Each row has a name. Each piece below is followed by the name of the row it came from, unless a question asks for something else. Each question is about the rows just above it. Places in a row count from 1.

Q747: [ 84 112 153 171 139]
Q849: [ 82 171 112 153  84]
Q829: [150 146 111 102 140]
asked: [112 153 171] : Q747
Q849 without one entry, shuffled: [ 82  84 153 171]. Gone: : [112]

Q331: [152 129 149 104 122 152 150 128 128 131 128 152 129 121 121 115 152 136
 128 116 173 124 114]
Q174: [108 128 121 126 152 144 111  86 152 128 128 128 116 113 120 107 128 135
 128 104 148 132 127]
Q881: [128 124 112 107 110 152 141 152 128 131 128 128 142 122  92 123 128 130
 128 106 134 121 113]
Q991: [128 124 112 107 110 152 141 152 128 131 128 128 142 122  92 123 128 130
 128 106 134 105 113]
Q687: [128 121 126  86 108 152 144 152 128 144 152 128 122 120  96 112 152 132
 128 113 156 117 127]
Does one of the named rows hold [108  86 126 121] side by side, in this order? : no
asked: [128 121 126  86 108 152 144 152 128 144] : Q687
asked: [152 129 149 104 122 152 150 128 128 131 128 152 129 121 121 115 152 136
 128 116 173 124 114] : Q331
Where in the named rows is [149]? : Q331, 3
Q991 without one entry, shuffled: [112 128 134 152 130 128 142 128 128  92 128 110 152 131 105 128 122 141
 113 107 123 124]. Gone: : [106]

Q85: [157 109 140 117]
Q299: [168 143 134 140]
Q361: [174 158 103 155]
Q581: [158 104 120 159]
asked: [158 103] : Q361
Where do [143 134 140] appear? : Q299

Q781: [124  99 148 126 116 121 120 127 170 146 106 159 164 110 113 116 140 116
 151 132 129 124 120 117 115 152 146]
Q968: [137 168 150 140 131 135  98 138 118 142 112 142 126 143 143 144 119 114
  85 126 122 145 121 139 139 125 116]
Q501: [144  91 154 120 143 112 151 105 150 106 142 116 117 115 119 139 123 118
 146 152 120 121 138 118 121 148 127]
Q227: [141 115 117 138 111 119 117 129 139 116 135 116 110 151 140 133 138 112
 107 154 147  96 126 132 151 120 122]
Q694: [145  91 121 148 118 133 110 157 115 100 149 120 132 129 116 113 135 145
 109 126 152 103 124 117 127 134 130]
Q882: [116 109 152 127 134 126 131 117 148 152 110 157 161 137 136 117 119 122
 137 147 132 153 121 124 111 135 138]
Q922: [122 124 121 139 121 126 173 119 121 146 150 131 125 124 143 111 118 150
 134 155 150 148 141 140 111 114 146]
Q868: [145  91 121 148 118 133 110 157 115 100 149 120 120 129 116 113 135 145
 109 126 152 103 124 117 127 134 130]
Q298: [145  91 121 148 118 133 110 157 115 100 149 120 132 129 116 113 135 145
 109 126 152 103 140 119 122 138 141]
Which entry of Q501 is missing from [152 120 105 143 151 121 154 116 118 146 127 106 123 150 112 118 120 117
 119 144 148 138 139 121  91 115]? : [142]
Where do [145  91 121 148 118 133 110 157 115 100 149 120 120 129 116 113 135 145
 109 126 152 103 124 117 127 134 130] appear? : Q868
Which entry of Q922 is missing from [124 146 121 140 173 150 146 114 119 118 121 124 148 125 131 150 126 121
 122 155 141 134 111 150 143 111]? : [139]
Does one of the named rows hold [106 150] side by side, in this order? : no
asked: [115 119] : Q501
Put [ 85  98 112 114 116 118 119 121 122 125 126 126 131 135 137 138 139 139
 140 142 142 143 143 144 145 150 168] back in order: which row is it? : Q968

Q559: [149 127  74  84 152 116 180]
Q688: [ 85 172  79 179 108  94 172]
Q102: [172  81  79 179 108  94 172]
asked: [172  79] : Q688
Is [127  74] printed in one of the named rows, side by side and in this order? : yes

Q431: [144 137 130 118 130 132 133 124 116 114 142 118 143 123 122 122 129 158
 125 106  89 129 122 127 144 137 144 124 137 145 132 134 118 137 151 135
 138 148 121]
Q538: [146 132 126 108 129 139 140 125 113 109 143 116 144 124 115 129 136 149
 124 118  91 135 130 128 149 132 145 127 133 134 130 143 119 131 139 127
 131 143 123]
Q19: [144 132 132 110 128 140 139 127 114 110 142 117 129 124 123 130 136 149
 124 116  91 135 131 127 147 130 144 125 133 137 130 140 119 132 140 127
 133 145 122]
Q242: [144 137 130 117 130 132 133 124 116 113 142 118 143 123 122 122 129 158
 125 107  90 129 122 127 144 137 145 124 137 144 132 134 118 137 151 135
 138 148 121]
Is [141 127 133 145] printed in one of the named rows, side by side and in this order? : no
Which row holds [144 137 130 118 130 132 133 124 116 114 142 118 143 123 122 122 129 158
 125 106  89 129 122 127 144 137 144 124 137 145 132 134 118 137 151 135
 138 148 121]? : Q431
Shuffled Q538 with one entry gone: [149 118 119 131 140 145 139 143 135 144 115 126 133 131 146 127 113 125
 129 149 124 143 136 127 123 124 130 132 116 130 134 143 129 109 132 139
 128 108], missing : [91]
asked: [146 132 126 108 129 139 140 125 113 109 143 116 144 124 115 129 136 149
 124 118  91 135 130 128 149 132 145 127 133 134 130 143 119 131 139 127
 131 143 123] : Q538
Shuffled Q538 with one entry gone: [119 131 115 139 127 149 132 146 131 129 129 143 113 116 124 143 124 118
 123 108 140 134 109 136 135 128 143 130  91 144 133 145 127 130 126 149
 139 132], missing : [125]

Q946: [115 149 149 149 110 117 143 110]
Q757: [132 151 157 167  99 126 128 120]
Q889: [ 99 128 126 157 167 120 131 151]
Q798: [136 108 105 102 147 143 116 142]
Q270: [143 114 113 116 140 143 110 147]
Q591: [136 108 105 102 147 142 118 142]
Q871: [109 103 146 141 145 142 116 140]
[ 99 120 126 128 132 151 157 167] is which row reordered? : Q757
Shuffled Q270 with one entry gone: [143 113 116 143 114 140 110], missing : [147]
The row with [126 157 167 120] is : Q889
Put [116 140 109 103 146 141 145 142] back in order: which row is it? : Q871

Q951: [153 131 142  81 152]
Q707: [176 140 140 120 137]
Q134: [176 115 119 130  92]
asked: [142  81] : Q951
Which row holds these entries in another order? [ 92 115 119 130 176] : Q134
asked: [140 140 120 137] : Q707
Does one of the named rows hold [153 131] side by side, in this order? : yes
Which entry of Q951 is missing from [142 153  81 131]? : [152]

Q352: [146 142 116 144 149 136 126 141 118 107 141 105 142 133  92 127 138 131
 136 121 113 106 138 118 141 129 145 131 124  95 132 131 129 145 138 121
 147 134 133 139 114 131 132 119 140 150 106 126 143 121 129]
Q902: [146 142 116 144 149 136 126 141 118 107 141 105 142 133  92 127 138 131
 136 121 113 106 138 118 141 129 145 131 142  96 137 132 122 142 138 118
 145 134 143 134 117 123 132 113 131 151 115 139 138 126 121]
Q143: [142 142 118 149 131 140 141 129 138 147 145 106 146 106 145 127 119 132
 117 121 139 134 144 124  92 132 141 126 150 105 131 136  95 141 113 129
 131 129 107 136 143 126 116 138 133 138 133 121 121 131 114]
Which row holds these entries in another order? [129 121 143 126 106 150 140 119 132 131 114 139 133 134 147 121 138 145
 129 131 132  95 124 131 145 129 141 118 138 106 113 121 136 131 138 127
  92 133 142 105 141 107 118 141 126 136 149 144 116 142 146] : Q352
asked: [138 121 147] : Q352
asked: [142 142 118 149 131 140 141 129 138 147 145 106 146 106 145 127 119 132
 117 121 139 134 144 124  92 132 141 126 150 105 131 136  95 141 113 129
 131 129 107 136 143 126 116 138 133 138 133 121 121 131 114] : Q143
Among the named rows, does one hold [131 136  95 141] next to each other, in this order? : yes
Does one of the named rows hold [121 117 132 119] side by side, in this order? : no
Shuffled Q902 with one entry gone: [136 122 138 131 132 129 113 123 142 134 134 141 113 116 143 131 131 132
 118 137 144 142 141 136 107 142 138 141  92 138  96 151 126 106 118 121
 126 117 145 133 139 138 145 149 127 142 121 118 115 146], missing : [105]

Q120: [ 93  97  98 109  88  97 125 124 105]
Q734: [ 93  98  97 178 165 130 136 133 129]
Q766: [162 158 155 149 162 158 134 132 120]
Q649: [ 98 123 114 109 120 106 116 122 126]
Q743: [ 93  97  98 109  83 137 169 124 138]
Q345: [ 98 107 114 109 120 106 116 120 112]
Q625: [170 162 165 150 176 165 130 130 112]
Where in the named rows is [138]? : Q743, 9
Where in the named rows is [170]? : Q625, 1
asked: [162 165 150 176 165 130] : Q625
The row with [ 93  97  98 109  88  97 125 124 105] is : Q120
asked: [ 98 107 114 109 120 106 116 120 112] : Q345
Row and place of [129] in the named rows: : Q734, 9
[123] is at row and place : Q649, 2

Q678: [127 128 128 128 129 128 128 129 128 128 127 127 128 128 128 127 128 127
 128 128 128 128 128]
Q220: [126 128 127 128 127 126 127 128 126 127 128 128 128 127 127 130 128 129
 126 129 127 126 128]
Q650: [129 128 128 129 128 128 127 128 145 166 161  92  91 150 152 106 104  87
 175  86 178 146 104]
Q531: [152 169 103 131 174 155 159 151 108  89  95 164 162 102 102 150 155 171
  86 167  81 108 154]
Q751: [ 95 123  87 173 121 170 180 169  85  82  90  91  94  84  89 108 174 144
 171  85 147  91 170]
[127 128 128 128 129 128 128 129] is in which row? : Q678
asked: [91 94 84] : Q751

Q117: [142 119  99 114 126 113]
Q903: [118 129 132 130 109 128]
Q665: [137 123 116 158 114 119]
Q655: [128 133 147 121 144 104]
Q442: [138 114  88 152 116 114]
Q338: [122 129 113 109 132 128]
Q864: [121 129 132 113 109 128]
Row and place of [130] in the named rows: : Q903, 4
Which entry of Q338 is missing from [132 128 113 109 122]? : [129]
[109 113 122 128 129 132] is which row reordered? : Q338
The row with [129 132 130 109 128] is : Q903
[128 109 113 132 129 121] is which row reordered? : Q864

Q452: [145 114 107 146 141 140 134 112 113 108 145 144 112 110 142 143 150 149]
Q327: [145 145 131 146 141 140 134 112 113 108 145 144 112 110 142 143 150 108]
Q539: [145 114 131 146 141 140 134 112 113 108 145 144 100  99 126 159 147 129]
[100] is at row and place : Q539, 13
Where do [145 114 131 146 141 140 134 112 113 108 145 144 100  99 126 159 147 129] appear? : Q539
[112 113 108 145 144 100  99 126 159] is in which row? : Q539
Is [131 146 141 140 135] printed in one of the named rows, side by side and in this order? : no

Q783: [124 110 120 137 138 119 123 133 125 126 126 117 131 131 134 121 134 111
 138 131 126 127 128 119 129 134 141 117 129 117 131 137 137]
Q92: [141 119 116 128 117 114 131 130 120 137 150 136 144 112 132 137 128 128
 132 119 135 125 133 137 146 128 126 140 123 128 128 137 141]
Q697: [141 128 126 141 127 143 131 137 137 130 144 140 149 132 124 136 145 124
 132 122 125 130 131 136 133 126 128 155 134 137 129 152 141]
Q430: [137 137 132 124 131 141 137 127 144 143 135 126 124 155 141 134 132 125
 141 131 126 152 122 145 130 130 149 129 136 128 133 140 128]
Q240: [127 131 123 127 141 131 123 117 121 133 121 125 117 117 122 119 122 125
 116 100 120 106 108 113 124 120 116 123 123 132 124 111 126]
Q504: [116 127 113 127 102 136  94 124 114 103 130 122 108 128 138 128 129 132
 129 128 123 114 111  98 126 133 130 109 107 131 108 116 141]
Q646: [133 138 132 123 141 127 130 129 131 108 108 116  94 114 122 111 103 130
  98 126 114 124 128 103 109 129 136 113 127 128 128 107 116]
Q371: [112 128 141 123 128 132 137 150 131 137 120 128 140 146 130 135 144 133
 128 128 137 136 125 137 126 116 128 132 119 115 119 141 117]
Q875: [138 140 129 125 122 123 124 125 126 117 119 124 133 128 125 128 112 126
 116 119 127 115 131 134 132 129 114 133 123 120 139 122 124]
Q349: [113 134 152 154 132 146 121 114 156 107 108 107 104 151 154  87  99 141
 109 136 123 150 147 100 112 127 134  97 139 139 133  97  96]
Put [122 124 124 125 126 126 127 128 128 129 130 130 131 131 132 132 133 134
 136 136 137 137 137 140 141 141 141 143 144 145 149 152 155] back in order: which row is it? : Q697
Where do [150 131 137] appear? : Q371
Is [129 114 133 123 120] printed in one of the named rows, side by side and in this order? : yes
The row with [112 128 141 123 128 132 137 150 131 137 120 128 140 146 130 135 144 133
 128 128 137 136 125 137 126 116 128 132 119 115 119 141 117] is : Q371
[ 94  98 103 103 107 108 108 109 111 113 114 114 116 116 122 123 124 126
 127 127 128 128 128 129 129 130 130 131 132 133 136 138 141] is which row reordered? : Q646
[126 125 131 132 128 117 112 116 120 119 124 125 123 124 126 128 127 115
 134 123 125 119 133 139 114 138 124 122 122 140 129 133 129] is which row reordered? : Q875
[141 137 128 128 123 140 126 128 146 137 133 125 135 119 132 128 128 137
 132 112 144 136 150 137 120 130 131 114 117 128 116 119 141] is which row reordered? : Q92

Q208: [128 124 120 126 135 139 133]
Q436: [137 159 162 126 129 121 118]
Q671: [102 136 135 137 121 133 128]
Q176: [128 124 120 161 100  94  95]
Q565: [120 132 130 134 126 132 127]
Q594: [137 159 162 158 104 138  99]
Q631: [138 111 103 112 152 154 144]
Q778: [108 139 139 140 118 127 123]
Q460: [151 118 112 119 146 142 135]
Q761: [111 132 131 133 123 132 128]
Q434: [151 159 162 158 129 121 118]
asked: [159 162 158 129 121 118] : Q434
[94] is at row and place : Q176, 6
Row and place of [104] in the named rows: : Q594, 5
Which row holds [108 139 139]? : Q778
Among the named rows, does one hold [118 112] next to each other, in this order? : yes
asked: [135 137 121] : Q671
Shuffled Q594 with one entry gone: [138  99 159 162 104 158], missing : [137]

